Each row has a name. Each question is about the rows just above it.

k_821: [-17  34  47 -45  20]
k_124: [-4 16  7  2 52]
k_964: [-14  -8  29 -63 -22]
k_212: [  3 -62  78 -40 -20]
k_303: [77 10  6 66 17]
k_592: [-28  14  64  64  64]
k_667: [  2 -24  -5 -51  82]
k_985: [116 -26  -3  78  26]
k_244: [-30  55 -47 -32 -12]
k_800: [ 53   3 -33  -8  45]
k_203: [-62 -19  41   7   2]
k_759: [ 25 -11  13 -26   9]
Print row k_124. | [-4 16  7  2 52]
The value that k_592 holds more than once: | [64]

k_29: [100 -88 -14 -68 -13 -13 -39  13  60  -8  27 -80 -87 -17 -65   6 -47  13
 -13 -24  77  50  22 -72 -81  78  70 -24 -40  32   8 107  90]
k_145: [100 -88 -14 -68 -13 -13 -39  13  60  -8  27 -80 -87 -17 -65   6 -47  13
 -13 -24  77  50  22 -72 -81  78  70 -24 -40  32   8 -46 -36]
k_656: [ 109  -72  115  -19  -99  -87  -99   55   22  -55   34  -60  -74   24
   64    2   43  -97  -79  113   25   82  101   72  112   98   42   53
  -85  -52 -111    5  -99]
k_525: [ 116   61  -74  -88   -3  -40   38  116   74  -57  -32   77  -11   67
   18   25  -61   50  -32   83  100  -87  -17  -65  -80  -43  -16  -59
   59  -26  106 -101  -90]
k_353: [  75   52  100   18 -106   20   47  -32  -68  -17   40   75   90  -58
   -1   55   32   46   76 -113   26  -48  -76   82   99 -101   17 -101
  104   44    3  -41   -1]
k_160: [  14  -27   43   87 -109   37  -64 -111  -12   11  -98   83  -52  113
   78   73   88    4  -32   43   87  111   87  108  -68  111   34   74
   42   83  -33 -115   -8]
k_112: [109 -72 115 -19 -99 -87  41  55  22 -55  34 -60 -74  72  64   2  43 -97
 -79 113  25  82 101  72 112  98  42  53 -85 -95 -68 -76 113]
k_689: [ -13    2    7  -45   85  -12  103  -72    3   -4   62  103  -12   87
    1   -2 -112  -72  -83   25  -43   84  102 -116  -41  110   -4   24
   82  -77  -79   60  -59]
k_991: [  16  117   59  -22  -43  -90  -68    0  -91  -23  -97  103   65   87
  -13  -59   -8   74   37  100  104  -61  -77   74   89 -104  -92   17
  -79   74  112    8  113]
Print row k_160. | [  14  -27   43   87 -109   37  -64 -111  -12   11  -98   83  -52  113
   78   73   88    4  -32   43   87  111   87  108  -68  111   34   74
   42   83  -33 -115   -8]
Whose row is [  14  -27   43   87 -109   37  -64 -111  -12   11  -98   83  -52  113
   78   73   88    4  -32   43   87  111   87  108  -68  111   34   74
   42   83  -33 -115   -8]? | k_160
[ -13    2    7  -45   85  -12  103  -72    3   -4   62  103  -12   87
    1   -2 -112  -72  -83   25  -43   84  102 -116  -41  110   -4   24
   82  -77  -79   60  -59] is in which row? | k_689
Print row k_145. | [100 -88 -14 -68 -13 -13 -39  13  60  -8  27 -80 -87 -17 -65   6 -47  13
 -13 -24  77  50  22 -72 -81  78  70 -24 -40  32   8 -46 -36]
Print row k_991. | [  16  117   59  -22  -43  -90  -68    0  -91  -23  -97  103   65   87
  -13  -59   -8   74   37  100  104  -61  -77   74   89 -104  -92   17
  -79   74  112    8  113]
Which value appears more than once in k_991? | [74]
Repeated in k_656: | [-99]

k_221: [-1 -1 -4  3 -2 -2 -3  5 -6  1 -2  1]
k_632: [  6 -13   5  -3   2  22   9   0   3   1  -3   2]
k_222: [ 25 -52  21  27  21  21  35  21  13   3 -10   9]
k_174: [ -3 -20  -8  -3   4  -4   2  -2  -9  -4   5   0]
k_740: [ -3 -23  -9  -3   5  -5   3  -3 -10  -5   6   0]
k_749: [-12 -13   0   5  13 -24  11  -4   5 -12   5  17]
Whose row is [ -3 -20  -8  -3   4  -4   2  -2  -9  -4   5   0]? | k_174
Print row k_222. | [ 25 -52  21  27  21  21  35  21  13   3 -10   9]
Which value appears more than once in k_222? | [21]
Whose row is [-12 -13   0   5  13 -24  11  -4   5 -12   5  17]? | k_749
Whose row is [ -3 -23  -9  -3   5  -5   3  -3 -10  -5   6   0]? | k_740
Print row k_740. | [ -3 -23  -9  -3   5  -5   3  -3 -10  -5   6   0]

k_408: [-22 -10 -15 -36 -45  -7 -42  97  28 -46]
k_897: [-21 -44  -3 -48  13  15 -12  43  43   7]
k_72: [ 45 -20  10 -10 -41 -59  39 -20 -20 -20]
k_435: [-53  -9  -8 -21   2  71  39 -23  -6  23]
Print row k_72. | [ 45 -20  10 -10 -41 -59  39 -20 -20 -20]
Repeated in k_72: | [-20]
Print row k_897. | [-21 -44  -3 -48  13  15 -12  43  43   7]
Print row k_435. | [-53  -9  -8 -21   2  71  39 -23  -6  23]

k_25: [  1 -37 -49  23 -57]
k_63: [-17 -19 -19 -17 -17]
k_891: [  1 -37 -49  21 -57]
k_783: [-20  82 -36  -4 -65]
k_443: [ 26 -84 -55 -23 -13]
Print row k_891. | [  1 -37 -49  21 -57]
Print row k_25. | [  1 -37 -49  23 -57]
[ 26 -84 -55 -23 -13] is in which row? | k_443
Whose row is [  1 -37 -49  23 -57]? | k_25

k_604: [ 74  54 -72 -83  57]
k_858: [-66  -6 -65  64  16]
k_981: [-86 -50 -80  37  82]
k_332: [ 30  50 -68  67 -65]
k_790: [ 38 -70  67 -21  64]
k_613: [  1  43 -50 -44  63]
k_605: [ 70 -80 -93   8  56]
Print row k_604. | [ 74  54 -72 -83  57]
Print row k_332. | [ 30  50 -68  67 -65]
Print row k_613. | [  1  43 -50 -44  63]

k_89: [ 30 -22  77  59  23   9]
k_80: [  3  22 -28 -14  54 -28]
k_309: [-25  -1 -86 -33 -75 -75]
k_327: [-33 -22 -32 -39 -30  41]
k_404: [ 49  26   6  60 -42  74]
k_682: [-22  12  14  14  14  14]
k_276: [ 22 -13  84  67  48 -34]
k_711: [ 19 -21  71  78  69  -3]
k_520: [ -11  -24  -32  -63   71 -106]
k_742: [ 21  23 -32  -9  20   1]
k_756: [ 28  78  64  49  75 -16]
The value that k_682 holds more than once: | [14]
Which value appears more than once in k_309? | [-75]
Print row k_520. | [ -11  -24  -32  -63   71 -106]
Print row k_276. | [ 22 -13  84  67  48 -34]
Print row k_682. | [-22  12  14  14  14  14]
Where do [  3  22 -28 -14  54 -28] appear? | k_80

k_840: [ 10  -5 -41 -24  27  58 -11 -18   8]
k_423: [  2  -7  32 -25 -26 -55  26 -26   4]
k_988: [ -1  10 -11 -15  48  62   5 -17   9]
k_468: [-14  24 -49  -1  32  47  30 -26  -6]
k_77: [  4 -11  49 -40  33  48 -25 -29   4]
k_547: [  6   3 -91  26   6   6   6  17  13]
k_387: [ -7   6  45  -7 -19 -35  18 -22  -7]
k_748: [ 14  13 -59 -23   1  11  32 -34   9]
The value that k_423 holds more than once: | [-26]
Print row k_748. | [ 14  13 -59 -23   1  11  32 -34   9]
Print row k_988. | [ -1  10 -11 -15  48  62   5 -17   9]
Print row k_547. | [  6   3 -91  26   6   6   6  17  13]
The value that k_547 holds more than once: | [6]

k_76: [  3   3 -14 -11   5   5   3  -1   8  11]
k_88: [-18 -30 -24 -14 -35 -12 -22 -12 -12  -4]
k_440: [-10  18  17   0  -6 -10  -6 -23 -27 -40]
k_932: [-79 -47 -51 -16 -11   1  15   6  29  32]
k_615: [-76 -57 -48 -40 -37 -22  -9  -7   7   2]
k_413: [ -5   7   8 -11  10 -12 -19   6   0  22]
k_236: [ -9  -6  -8  -9  -1  -5 -16 -11  -9  -7]
k_532: [ -3  -1 -11   1  -7   2  -1  -4   1   9]
k_411: [ 76  69  37  45  26  24   9   5   3 -13]
k_637: [-118  -64  -51  -39  -24  -21   -4   11   22   21]
k_599: [ 20  -2  -4  -4   3  -7   0  -3 -17 -15]
Print row k_76. | [  3   3 -14 -11   5   5   3  -1   8  11]
Print row k_440. | [-10  18  17   0  -6 -10  -6 -23 -27 -40]
The value that k_236 holds more than once: | [-9]
Print row k_88. | [-18 -30 -24 -14 -35 -12 -22 -12 -12  -4]
Print row k_236. | [ -9  -6  -8  -9  -1  -5 -16 -11  -9  -7]
Whose row is [  3   3 -14 -11   5   5   3  -1   8  11]? | k_76
The value that k_88 holds more than once: | [-12]

k_781: [-23  77  75  42 -83  39 -23 -30  80  80 -79 -10  82  13 -99  17 -54 -77
  61  -7  26 -37 -26 -48 -36 -42  38  41 -32  78  62  21 -84  -2   2  26
  -4   2  92 100  52  55  69 -22 -54  26 -57  34  79]
k_979: [ 100   -7   94  -26   -5  -80 -101  -44  -25  -61   43  -24   89  -70
   18   87   10   54  -41  -38  -62  -22  -46   33   57  -89   95   82
 -100   53  -14   72  -59   49   29   31  -33  -69   50   92  -63  101
  -92   55  -11  -40   55  -81   81]
k_524: [ 100   -7   94  -26   -5  -80 -101  -44  -25  -61   43  -24   89  -70
   18   87   10   54  -41  -38  -62  -22  -46   33   57  -89   95   82
 -100   53   54   72  -59   49   29  -50   54  -69   50   92  -63  -10
  -28  -69   -9  -50  -50  -44  -75]
Print row k_524. | [ 100   -7   94  -26   -5  -80 -101  -44  -25  -61   43  -24   89  -70
   18   87   10   54  -41  -38  -62  -22  -46   33   57  -89   95   82
 -100   53   54   72  -59   49   29  -50   54  -69   50   92  -63  -10
  -28  -69   -9  -50  -50  -44  -75]
The value that k_979 holds more than once: | [55]
Print row k_781. | [-23  77  75  42 -83  39 -23 -30  80  80 -79 -10  82  13 -99  17 -54 -77
  61  -7  26 -37 -26 -48 -36 -42  38  41 -32  78  62  21 -84  -2   2  26
  -4   2  92 100  52  55  69 -22 -54  26 -57  34  79]
Whose row is [-23  77  75  42 -83  39 -23 -30  80  80 -79 -10  82  13 -99  17 -54 -77
  61  -7  26 -37 -26 -48 -36 -42  38  41 -32  78  62  21 -84  -2   2  26
  -4   2  92 100  52  55  69 -22 -54  26 -57  34  79]? | k_781
Where do [ 100   -7   94  -26   -5  -80 -101  -44  -25  -61   43  -24   89  -70
   18   87   10   54  -41  -38  -62  -22  -46   33   57  -89   95   82
 -100   53   54   72  -59   49   29  -50   54  -69   50   92  -63  -10
  -28  -69   -9  -50  -50  -44  -75] appear? | k_524

k_461: [-33 -40   1 -33  -4   0  11 -33  45  40 -61 -21 -11   8  21]
k_337: [ -56 -109   18  -51  -37    2   -5   33   51   15  -36  -36   23  -22
   -5]
k_57: [-26 -40   1 -33  -4   0  11  40  45 -23 -61 -21 -11   8  21]
k_55: [-14  -2  12  74 -25  56  -3  -2  64  41  -4  64 -10 -22 -12]
k_937: [  6  -5  20  29   8  28  -8  -7 -68 -14  12 -32 -25  12  32]
k_709: [  6 -32  20  29   8  28  -8  -7 -68 -14  12 -32 -25  12  32]
k_838: [-26 -40   1 -33  -4 -40  11 -40  45 -23 -40 -40 -11 -40  -1]
k_918: [ 13  -7  -1 -17 -25  20  12  -8 -14 -29  11  93  -6   9 -15]
k_101: [ 56  -6  16  13   5 -24 -23  22  43 -46 -60  -3  -7   4   2]
k_249: [-17 -59 -20 -56  -3  -3  -4  13  13  -4 -27  24  -2 -10  -6]
Repeated in k_937: | [12]
Repeated in k_838: | [-40]
Repeated in k_461: | [-33]
Print row k_918. | [ 13  -7  -1 -17 -25  20  12  -8 -14 -29  11  93  -6   9 -15]
Whose row is [  6 -32  20  29   8  28  -8  -7 -68 -14  12 -32 -25  12  32]? | k_709
[-14  -2  12  74 -25  56  -3  -2  64  41  -4  64 -10 -22 -12] is in which row? | k_55
Print row k_461. | [-33 -40   1 -33  -4   0  11 -33  45  40 -61 -21 -11   8  21]

k_414: [ 65 -24 -22 -59 -89  87 -74  42 -96 -76  19]
k_906: [  9 -21  26  12  17   0   8 -19   1   3  17]
k_215: [ -6  -8   8  14   1  -3  -5 -17  -4 -13  -8]
k_658: [ 16 -33  42  16  30   1  18 -26   6  14  30]
k_117: [-12  28 -42  14 -40 -16  22  26 -34  13  48]
k_54: [-62 -91  20 -91 -91 -91  75 -55  87  77   4]
k_123: [-11 -24  14  17  -5  -2 -29 -52  -7 -40  -2]
k_548: [-13  28 -61 -55 -53  20 -42  70 -36 -42 -68]
k_935: [ -7  43 -29  -3   3 -14  37  48  21  48  18]
The value that k_54 holds more than once: | [-91]
Repeated in k_123: | [-2]

k_538: [  7  -5  97  46 -40 -34 -86   8  -2 -21 -30 -90  30  -3 -40  18 -56   4
 -36 -23  26  66  15  18 -27   2  21]
k_570: [  9 -33  23  30 -24 -58 -35   4   9   9 -45 -30 -31  30 -12  53  40 -61
   0 -13   9  73 -25  37  52   2  21]
k_882: [-11 -33  23  30 -24 -58 -35   4   9   9 -45 -30 -31  30 -12  53  40 -61
   0 -13 -83  73 -25  37  52 -48  10]
k_730: [-11 -33  23  30 -24 -58 -35   4   9   9 -45   9 -11  30 -12  53  40 -61
   9 -13 -83  73 -25  37  49 -48  10]
Print row k_570. | [  9 -33  23  30 -24 -58 -35   4   9   9 -45 -30 -31  30 -12  53  40 -61
   0 -13   9  73 -25  37  52   2  21]
Whose row is [-11 -33  23  30 -24 -58 -35   4   9   9 -45 -30 -31  30 -12  53  40 -61
   0 -13 -83  73 -25  37  52 -48  10]? | k_882
Print row k_538. | [  7  -5  97  46 -40 -34 -86   8  -2 -21 -30 -90  30  -3 -40  18 -56   4
 -36 -23  26  66  15  18 -27   2  21]

k_295: [-99  36 -13 -13 -33  -5  35  36 -75 -31   9 -47   5 -60  73 -31   8  21
  15  47 -13 -40 -29  41 -32  20 -53  75  23  47  35 -27  25]
k_681: [-99  36  25 -13 -33  -5  35  36 -75 -31   9 -47 -60 -60  73 -31   8  22
  39  25 -24 -60  41 -14  54  53  55  31 -60   3  67  48 -27]
k_584: [-99  36  25 -13 -33  -5  35  36 -75 -31   9 -47   5 -60  73 -31   8  21
   4  65   6 -19  23  29  16  11 -54  54  10  54  35  60  16]
Print row k_681. | [-99  36  25 -13 -33  -5  35  36 -75 -31   9 -47 -60 -60  73 -31   8  22
  39  25 -24 -60  41 -14  54  53  55  31 -60   3  67  48 -27]
Whose row is [-99  36 -13 -13 -33  -5  35  36 -75 -31   9 -47   5 -60  73 -31   8  21
  15  47 -13 -40 -29  41 -32  20 -53  75  23  47  35 -27  25]? | k_295
Whose row is [-99  36  25 -13 -33  -5  35  36 -75 -31   9 -47 -60 -60  73 -31   8  22
  39  25 -24 -60  41 -14  54  53  55  31 -60   3  67  48 -27]? | k_681

k_454: [ 72   2  12  26   5 -46  33  26  18 102  18  10 -92  76 -32]
k_431: [-10 -10 -21  43  19   0  15  16  12   6  -6  37 -20  67 -59]
k_636: [ 72   2  12  26   5 -46 -26  26  18 102  18  10 -92  76 -32]
k_684: [-10 -10 -21  43  19   0  15  16 -11   6  -6  37 -20  67 -59]
k_99: [ 28 -19 -28 -23 -32  30 -16 -32 -38  20  -9   0 -48  16 -33]
Print row k_431. | [-10 -10 -21  43  19   0  15  16  12   6  -6  37 -20  67 -59]
Print row k_454. | [ 72   2  12  26   5 -46  33  26  18 102  18  10 -92  76 -32]
Repeated in k_99: | [-32]
Print row k_636. | [ 72   2  12  26   5 -46 -26  26  18 102  18  10 -92  76 -32]

k_514: [ 32 -60 -60 -14 -60 -60  -2 -60  26 -12   0]
k_335: [  1  40  50 -16 -36 -67  47 -50  88 -20   3]
k_623: [ 32  53  50 -14 -60 -88  -2  -3  27 -10 -89]
Which value appears more than once in k_514? | [-60]
Print row k_514. | [ 32 -60 -60 -14 -60 -60  -2 -60  26 -12   0]
Print row k_623. | [ 32  53  50 -14 -60 -88  -2  -3  27 -10 -89]
Whose row is [  1  40  50 -16 -36 -67  47 -50  88 -20   3]? | k_335

k_602: [  0  59 -88  27 -73  94  67  -6  26 -12  45  27]
k_500: [-38  88 -76  26   4  -5  38  98 -47  38  71  30]
k_290: [-12 -43  90 -25  61  26 -91  75  25 -44  10  29]
k_187: [ 15 -78  95 -28  17 -30   7  30  92  -2 -45 -86]
k_931: [ 50 -87  59 -22  82  82  79  -7  21  26   8 -43]
k_657: [ 55 -70   2  -6  67  75 -83 -24  52   2   5 -48]
k_513: [ 51 -45 -22   2 -72 -48  34  10 -32 -21  74 -77]
Which value appears more than once in k_657? | [2]
Print row k_513. | [ 51 -45 -22   2 -72 -48  34  10 -32 -21  74 -77]
The value that k_931 holds more than once: | [82]
Print row k_602. | [  0  59 -88  27 -73  94  67  -6  26 -12  45  27]

